Each row below holds a small network's activations on one record, seen along a few directions.
After each row come some of the record's fields: Bise, Vesi, Vuk, Doti.
Other fields move the rows too, some of them a lot.
In the rows, zero is written as 500.
Strong random noise was added to every row along 11 fixed directions; ignore it. To show where, here is one row again and again, with new noise each time:
[436 587 653 469 672 359 616 569 627 588 421 592 534 533 400 562 566 589
 563 532 576 465 556 478 607 458 788 474 341]
[505 442 488 671 600 592 463 557 498 538 362 484 505 536 610 508 468 734
 505 318 510 443 528 351 499 621 563 620 434]
[529 465 403 348 567 450 459 468 567 524 473 537 419 552 450 490 560 406
 532 604 509 650 608 434 583 590 221 576 548]
[474 320 436 482 651 570 642 469 539 476 625 473 501 656 386 730 587 476
 524 682 250 329 512 145 296 512 370 714 245]
[492 368 414 370 461 578 409 460 327 719 405 456 476 314 536 373 463 523
 513 573 492 573 683 491 535 619 347 789 544]
[722 449 449 393 299 297 326 440 664 826 205 473 454 395 747 385 655 699
 437 319 247 454 675 514 641 514 428 610 477]
[450 465 449 613 726 632 537 615 655 424 525 277 579 605 531 625 581 544
 512 453 458 544 497 350 402 569 360 593 611]
[450 613 415 489 635 412 543 494 564 383 773 540 501 519 249 618 522 325
 584 604 530 593 293 323 430 413 530 492 330]
[588 586 797 532 439 443 447 594 605 559 195 531 539 469 645 597 451 568
 394 540 495 429 619 680 686 606 623 254 566]
[565 488 498 432 512 368 438 536 769 513 453 465 447 522 654 570 685 534
 534 473 469 542 462 441 521 485 267 470 474]
[461 456 600 494 463 578 421 551 431 467 474 500 475 321 613 542 431 465
 519 619 646 545 450 524 489 592 338 506 505]
[505 497 379 575 657 537 438 513 575 417 500 520 443 632 500 556 491 509
 588 458 534 494 428 403 657 669 356 520 508]
[565 403 566 801 450 658 475 526 378 329 386 581 471 394 639 559 331 688
 406 347 519 473 439 166 261 604 486 589 340]

[582 711 457 624 617 335 652 487 830 158 477 397 605 476 392 544 573 295
 536 433 383 502 407 467 768 491 541 367 798] -> <Bise:j2 Vesi:f3 Vuk:c1 Doti:l2>
[543 409 472 553 429 543 492 349 157 509 498 763 394 538 337 518 294 457
 471 622 391 331 507 348 496 623 552 583 262] -> <Bise:j2 Vesi:f4 Vuk:c2 Doti:l3>
[439 498 433 697 563 576 507 551 549 477 430 384 556 395 620 420 507 738
 526 212 566 532 519 382 441 535 612 688 558] -> <Bise:j3 Vesi:f1 Vuk:c1 Doti:l2>
[564 410 396 346 391 453 557 474 705 679 508 327 589 581 550 539 730 584
 374 352 226 462 705 302 132 279 528 684 389] -> <Bise:j3 Vesi:f3 Vuk:c3 Doti:l1>
[523 540 531 666 483 591 438 578 649 297 484 482 476 572 677 607 539 622
 460 314 630 575 372 415 335 501 357 352 533] -> <Bise:j3 Vesi:f4 Vuk:c3 Doti:l1>
[589 266 440 689 506 682 588 370 385 430 310 620 424 466 541 609 334 615
 480 491 214 110 581 170 565 773 443 770 358] -> <Bise:j3 Vesi:f4 Vuk:c2 Doti:l3>
[582 519 583 344 245 289 507 426 362 656 478 616 456 372 483 302 538 545
 471 489 502 511 540 576 431 220 736 422 305] -> <Bise:j1 Vesi:f3 Vuk:c2 Doti:l2>
[451 358 519 453 500 638 495 512 355 489 600 485 468 617 543 570 478 478
 519 621 477 413 432 485 403 526 364 508 410] -> <Bise:j1 Vesi:f3 Vuk:c2 Doti:l2>
[544 666 609 672 445 569 400 537 389 475 642 389 642 467 333 662 267 303
 479 713 338 233 213 788 739 544 772 193 543] -> <Bise:j1 Vesi:f2 Vuk:c3 Doti:l1>
[375 504 749 569 524 586 583 588 429 411 506 508 554 311 551 611 407 464
 520 654 642 422 457 572 419 504 609 448 492] -> <Bise:j3 Vesi:f4 Vuk:c2 Doti:l3>
[487 459 367 486 494 449 473 427 470 412 712 624 368 513 429 556 524 457
 577 531 534 487 289 293 416 474 334 602 239] -> <Bise:j3 Vesi:f4 Vuk:c1 Doti:l2>
[416 394 664 555 473 522 437 603 582 305 646 545 438 428 758 701 569 476
 620 625 642 328 130 541 472 537 263 314 358] -> <Bise:j2 Vesi:f3 Vuk:c1 Doti:l2>
[387 558 489 391 742 423 669 526 638 590 456 461 555 617 361 403 607 483
 593 540 555 549 673 656 721 498 622 480 643] -> <Bise:j1 Vesi:f1 Vuk:c3 Doti:l1>
[466 440 440 483 450 551 348 477 509 563 468 658 376 501 658 473 490 633
 587 370 664 413 393 495 571 598 412 540 323] -> <Bise:j3 Vesi:f4 Vuk:c3 Doti:l1>
[449 458 371 742 745 688 536 515 643 168 485 564 460 757 584 649 424 521
 721 424 582 156 302 455 875 801 470 445 543] -> <Bise:j3 Vesi:f3 Vuk:c3 Doti:l1>
[449 443 445 421 546 331 588 477 573 582 522 523 436 331 545 332 686 585
 727 422 569 438 422 507 661 370 511 648 415] -> <Bise:j1 Vesi:f4 Vuk:c2 Doti:l2>
[401 623 800 511 489 557 502 659 506 544 350 511 597 484 532 560 440 609
 370 475 784 693 641 660 294 437 719 302 524] -> <Bise:j3 Vesi:f1 Vuk:c3 Doti:l1>
[515 456 559 509 451 615 540 476 396 481 452 504 529 550 419 569 414 483
 314 550 402 646 709 325 182 510 443 531 531] -> <Bise:j3 Vesi:f1 Vuk:c2 Doti:l3>
[403 589 429 281 656 471 528 501 557 671 611 431 529 599 301 506 609 361
 595 654 472 525 583 642 623 495 553 572 522] -> <Bise:j3 Vesi:f4 Vuk:c2 Doti:l2>
[649 481 572 449 377 482 537 383 435 380 506 658 470 622 380 703 363 279
 354 761 265 390 569 393 473 560 395 361 386] -> <Bise:j3 Vesi:f2 Vuk:c3 Doti:l3>
[327 440 401 455 682 463 574 549 632 307 793 502 423 586 505 568 680 418
 714 578 703 463 238 472 466 412 281 492 408] -> <Bise:j2 Vesi:f3 Vuk:c1 Doti:l1>
[456 418 615 438 513 571 531 593 694 690 402 202 638 388 723 615 704 585
 488 517 346 317 572 620 478 455 452 601 608] -> <Bise:j3 Vesi:f4 Vuk:c3 Doti:l1>
[412 419 545 266 546 537 430 539 612 582 656 424 456 727 562 651 674 411
 492 682 576 617 499 519 228 462 206 443 421] -> <Bise:j1 Vesi:f4 Vuk:c2 Doti:l3>
[512 461 530 294 394 235 543 457 642 527 354 640 386 223 644 226 650 451
 694 500 717 526 524 702 833 409 377 476 588] -> <Bise:j1 Vesi:f3 Vuk:c3 Doti:l1>
[329 369 613 509 444 684 496 586 444 402 653 397 503 384 672 565 521 507
 623 571 774 417 302 581 335 427 379 482 429] -> <Bise:j1 Vesi:f4 Vuk:c3 Doti:l1>
[472 376 496 465 419 428 453 495 559 348 562 581 355 229 666 409 548 499
 573 479 728 695 337 343 377 434 122 633 421] -> <Bise:j1 Vesi:f2 Vuk:c1 Doti:l2>
[580 504 448 533 573 595 335 519 481 536 497 497 492 892 489 640 433 508
 450 485 419 395 522 607 650 689 444 322 548] -> <Bise:j2 Vesi:f4 Vuk:c3 Doti:l3>
[555 468 381 510 544 432 401 464 545 523 630 529 400 602 564 454 602 552
 545 424 464 506 349 416 454 494 323 514 391] -> <Bise:j1 Vesi:f4 Vuk:c2 Doti:l3>
[504 689 417 405 519 274 254 532 621 633 569 541 410 419 500 363 582 468
 602 387 702 728 309 717 708 453 405 392 581] -> <Bise:j2 Vesi:f4 Vuk:c2 Doti:l3>
[533 519 377 393 596 256 540 458 602 667 396 457 444 435 434 277 648 504
 607 485 448 694 610 576 725 416 421 660 687] -> <Bise:j1 Vesi:f2 Vuk:c2 Doti:l3>
[544 505 592 735 433 565 491 592 497 308 426 420 481 450 687 438 424 586
 468 360 593 513 376 538 472 502 446 361 679] -> <Bise:j1 Vesi:f3 Vuk:c2 Doti:l3>
[572 373 592 468 409 534 489 513 488 499 282 535 448 397 688 503 476 501
 488 588 473 428 607 555 585 624 311 525 618] -> <Bise:j3 Vesi:f3 Vuk:c2 Doti:l3>
[484 511 437 550 487 558 393 530 362 563 508 491 500 494 504 343 438 665
 412 308 620 806 568 404 234 436 508 561 545] -> <Bise:j2 Vesi:f2 Vuk:c2 Doti:l3>
[373 506 337 447 760 612 515 576 671 499 768 297 540 739 438 639 681 447
 596 528 483 515 377 464 373 445 317 584 496] -> <Bise:j3 Vesi:f4 Vuk:c3 Doti:l1>
[478 391 624 380 416 480 577 518 367 649 475 562 448 535 524 408 557 698
 414 482 572 591 691 446 225 311 575 561 372] -> <Bise:j1 Vesi:f3 Vuk:c2 Doti:l3>
[393 427 456 487 444 676 484 466 212 657 553 495 521 457 450 417 313 516
 540 498 586 341 530 579 519 572 768 666 393] -> <Bise:j1 Vesi:f3 Vuk:c3 Doti:l3>
[431 535 734 434 525 642 669 620 552 472 487 185 726 486 432 560 548 348
 339 725 441 627 733 675 273 386 490 366 812] -> <Bise:j1 Vesi:f1 Vuk:c3 Doti:l1>
[497 574 489 717 545 669 269 665 621 446 453 341 531 709 782 624 475 691
 452 162 623 499 342 627 475 651 459 300 578] -> <Bise:j3 Vesi:f4 Vuk:c1 Doti:l2>
[493 486 433 501 360 482 336 450 440 662 453 563 441 542 648 436 486 695
 550 304 539 370 477 533 537 514 612 545 314] -> <Bise:j3 Vesi:f1 Vuk:c2 Doti:l2>
[494 654 349 571 516 507 465 550 498 529 500 296 646 280 432 269 463 465
 532 308 604 764 564 626 601 461 636 588 857] -> <Bise:j3 Vesi:f2 Vuk:c3 Doti:l1>
[278 326 511 343 604 667 316 665 571 793 473 323 496 601 896 505 679 770
 702 415 831 359 470 777 575 608 393 616 494] -> <Bise:j3 Vesi:f3 Vuk:c3 Doti:l3>
[449 468 517 457 553 413 597 470 524 476 410 698 415 373 523 439 522 566
 640 493 642 403 548 392 681 540 576 647 360] -> <Bise:j3 Vesi:f3 Vuk:c2 Doti:l2>

Which values does each new row have?
[301 591 567 626 663 678 444 711 526 543 507 267 657 369 655 498 435 578
 603 361 817 555 392 754 585 599 633 490 731] -> <Bise:j3 Vesi:f2 Vuk:c3 Doti:l3>
[440 501 630 462 527 638 558 531 298 793 350 370 643 613 417 445 389 607
 389 517 418 475 810 690 492 514 783 574 583] -> <Bise:j1 Vesi:f1 Vuk:c3 Doti:l3>
[391 581 536 372 525 476 321 523 424 582 443 632 359 390 596 345 449 489
 593 492 941 696 494 757 743 621 418 429 584] -> <Bise:j3 Vesi:f4 Vuk:c2 Doti:l3>
[428 417 752 655 637 549 883 544 408 382 390 578 620 249 294 594 378 470
 469 750 392 329 651 296 488 499 806 656 442] -> <Bise:j3 Vesi:f2 Vuk:c1 Doti:l1>
[323 539 471 460 611 609 509 574 468 421 673 390 521 476 426 511 519 422
 528 558 760 731 478 555 346 445 431 517 609] -> <Bise:j3 Vesi:f4 Vuk:c1 Doti:l1>
[576 532 534 477 408 371 516 428 525 488 446 696 424 475 498 463 525 580
 472 401 555 591 528 350 396 422 510 528 341] -> <Bise:j3 Vesi:f4 Vuk:c3 Doti:l3>
[467 616 449 599 585 442 497 523 534 431 614 653 456 825 410 567 490 582
 541 351 611 495 345 452 509 419 716 282 282] -> <Bise:j3 Vesi:f2 Vuk:c3 Doti:l1>
[488 382 277 468 445 692 295 441 261 600 641 526 343 808 444 463 422 495
 443 454 507 565 507 403 338 596 280 557 371] -> <Bise:j1 Vesi:f4 Vuk:c2 Doti:l2>
[471 529 689 699 569 559 595 627 525 472 353 443 632 518 594 553 457 663
 483 388 528 254 528 609 608 519 848 368 542] -> <Bise:j2 Vesi:f3 Vuk:c3 Doti:l1>
[586 496 434 594 432 330 598 402 591 198 687 621 438 460 472 561 577 396
 568 532 421 371 209 279 450 342 472 424 307] -> <Bise:j2 Vesi:f3 Vuk:c1 Doti:l1>
[595 378 385 585 394 497 544 401 554 140 582 586 387 342 615 615 476 317
 558 579 413 365 250 297 484 557 120 522 455] -> <Bise:j3 Vesi:f3 Vuk:c1 Doti:l1>
[480 509 348 465 628 448 407 504 695 509 588 516 426 703 524 535 629 555
 575 430 476 545 416 413 556 528 343 547 425] -> <Bise:j3 Vesi:f2 Vuk:c1 Doti:l2>
[402 326 651 511 512 645 437 603 501 570 275 562 413 538 885 499 551 795
 556 466 745 419 600 578 514 638 284 536 472] -> <Bise:j3 Vesi:f1 Vuk:c3 Doti:l1>
[464 516 516 469 479 455 410 487 551 463 531 473 481 244 629 517 543 412
 688 603 561 355 280 671 789 590 363 478 572] -> <Bise:j2 Vesi:f4 Vuk:c2 Doti:l2>
[466 359 584 205 371 352 628 461 445 729 529 577 441 313 457 325 712 587
 498 570 557 702 730 371 145 203 488 715 267] -> <Bise:j1 Vesi:f4 Vuk:c2 Doti:l2>
[480 430 532 604 497 538 470 603 478 438 492 449 490 450 703 469 558 605
 563 474 586 445 356 592 545 494 392 454 594] -> <Bise:j2 Vesi:f3 Vuk:c1 Doti:l1>
[569 612 393 487 281 439 386 490 530 409 648 362 504 199 567 401 471 314
 529 440 551 641 230 630 522 407 404 455 647] -> <Bise:j1 Vesi:f3 Vuk:c1 Doti:l2>
[407 421 239 415 661 605 444 458 450 567 632 414 456 440 420 419 499 398
 624 560 512 643 496 416 565 615 235 803 617] -> <Bise:j3 Vesi:f2 Vuk:c2 Doti:l3>
[499 507 285 575 643 575 487 477 403 713 445 367 583 647 316 415 439 559
 532 409 280 411 675 574 748 675 703 704 630] -> <Bise:j3 Vesi:f1 Vuk:c1 Doti:l2>
[322 306 266 301 750 494 535 513 564 673 757 458 374 852 533 528 798 665
 749 506 589 423 417 380 379 374 334 756 213] -> <Bise:j3 Vesi:f3 Vuk:c2 Doti:l3>
[462 437 598 554 483 641 329 643 490 549 546 413 504 536 765 653 504 603
 523 527 545 393 301 591 419 565 350 394 400] -> <Bise:j3 Vesi:f2 Vuk:c2 Doti:l2>
